A small network was shown many inputs. Here are its activations along a few directions, one row for each input.
In each table, some parts of the input vary, and every possible input appears once, in random order.
Descriptions start from the smaller parts, as in this example, which fits no table here: line(6) and (point or line(11) or (values(3) and ring(5))).
Shared parts are said once, and a part with two or three values counts as separate values.

Other details of the inputs vary at random and push rows far along two fixed directions, the same in every table; ignore that.

Rows:
r1: [ 2  6 19  8 -1 -2 25 23 10  5  2]
r2: [-16   5   3   6   8  10  19  17  -6   8   6]
r3: [ 22 -12  14  -9  -7 -21   2  -9  10  -6  -5]
r4: [-24  13 -21   9  14  24   7   4 -13  16  12]
r5: [-15  20 -36  18  10  35   0   3 -12  22  21]
r6: [  9 -29  27 -15  -5 -29  -2  -6   8 -12 -21]
r7: [-3 23 14 -7 -6  9 15 12 -5  5 11]
r8: [ 27 -34  19 -15  -3 -30 -19 -16   2 -31 -25]
r9: [ -1 -11 -16  -7  -2   7 -26  -6   2 -21   1]
r10: [-11  16  -9   9   9  17  -1   9  -2  25   6]
r11: [ 16 -18   6 -16  -7 -28 -29 -25   7 -26 -23]
r12: [-19  14 -23   9   0  20 -15  -5 -10   0  10]
r13: [  3 -10   9   2   4 -14   4   4  11 -11 -12]
r14: [ 21 -10  25 -10  -9 -20  21  -4  11  -2  -1]
r15: [-13 -14 -20  -4  10   6 -23 -19  -8   4 -13]
r16: [ -3  32  27   6 -23  -2  40  19  -6   5  20]
r17: [ -6   2 -19   6   9  10   0  -7  -3   2   5]
r18: [-10  14  -1   2  -6  12   3   9  -5  -2  16]
r19: [ 21  19  42   2 -18 -16  59  35  14   6  28]
r20: [ 13 -16   3 -20  -4 -13 -22  -9   6 -23 -13]
r21: [ 15 -14  -1  -2  -5 -10   6  -9   7 -11   0]
r22: [ -9  23   2   1 -11   6   6   1 -14  13   0]
r23: [-1  7  1  9  2  3 14 16  7  6 10]
r24: [ -7  -5 -26   1  12   8 -21 -22  -5   8  -7]
r25: [-10 -23 -47  10  15  19 -53 -21 -16 -17 -15]
r26: [ -7  16 -15   9   7  15   0   5  -4  26  12]
r27: [-11  -5  -7   2  11   4 -17  -4   0  10 -12]
r28: [ 14 -11  30  -6  -3 -21   5   4  14   0 -13]
Each input here is: values(2) and (point or line(4) or ring(9)).
Changing only the values(2) part turns r19 into r26. The same change can be made to r17. Which row results?
Answer: r24
Change only the values(2) part in r25. List by row number the other rows that result.
Answer: r8

Rows:
r29: [ 12 -16  -4  -9  -5 -13 -24 -10   9 -24 -10]
r30: [ 17  -9  43 -10  -5 -26  28  13  16 -12  -7]
r31: [-6  6 -3  9  2  6  5  9  1 12  1]
r32: [-13   8  -1   3   6   8   7  12  -5  14  -1]
r33: [  4  -2  -2  -4  -6  -2 -13   1  -1 -10   0]
r34: [-11  10 -24  15  12  24   3   3 -10  20  13]
r35: [-21  12 -16  12  16  28   4  11 -10  22   9]
r36: [  4  -5  -4   0 -10  -8 -18 -15  -6 -22  -8]
r37: [-11  -8 -38   5   1   6 -39 -20 -12 -14  -9]
r38: [ 21 -15  26  -8  -8 -36  -1  -1  20 -11 -14]
r39: [-11  33   9   2   0  21  24  10 -10  27  21]
r40: [10  5 16 -6 -4 -3 22  5  1  1  7]
r41: [ 22 -16  17 -10 -11 -35  -6 -14  17 -14 -14]
r42: [-1  4  2 11  6  7 12 11  2 10 11]
r43: [-5 10 -6  8 -3  6 13  4 -1 13  7]
r44: [-1 13 -5  9  1 12 18  7 -3 13 10]
r45: [10  0 15 -8 -5 -6 21  6  0  0  9]
r46: [  2  -7 -10  -3  -4  -7 -15 -12   1 -20  -2]
r47: [ 15  -4  47 -12  -9 -17  39  13  11  -9  -1]
r48: [ 0 -9 12 -4  1  0 12  4 -1  1  1]
r49: [  0 -13 -35  -2   3   7 -54 -22  -9 -16 -16]
r50: [-30  31  -8   9  11  38  11  11 -18  35  13]
r51: [ -7 -15 -38  -1   6   7 -45 -18   1 -12  -7]
r52: [ 7  4 13  5  3 -4 17 12  9  4  5]
r53: [  0  -4 -11  -3  -1  -1 -11 -12  -4   2  -3]
r54: [-6 -1 15 -3 -1 -2 12  3 -1  5 -2]
r55: [ -2  -8  -4  -2   6  -8 -17  -6   0   0 -17]
r56: [  0  -3  -7  -3  -2  -4  -6  -4   2 -16   4]
Describe the family of inputs behind these rows.
Answer: line(4) and (values(2) or ring(5))
Changing only the line(4) part turns r40 into r39. The same change can be made to r46. Which row results?
Answer: r36
Which other rows agree with r35 in the line(4) part? List them by row number.
Answer: r34, r42, r45, r48, r51, r56
Change only the line(4) part in r50. List by row number the other rows that result.
Answer: r47, r48, r54
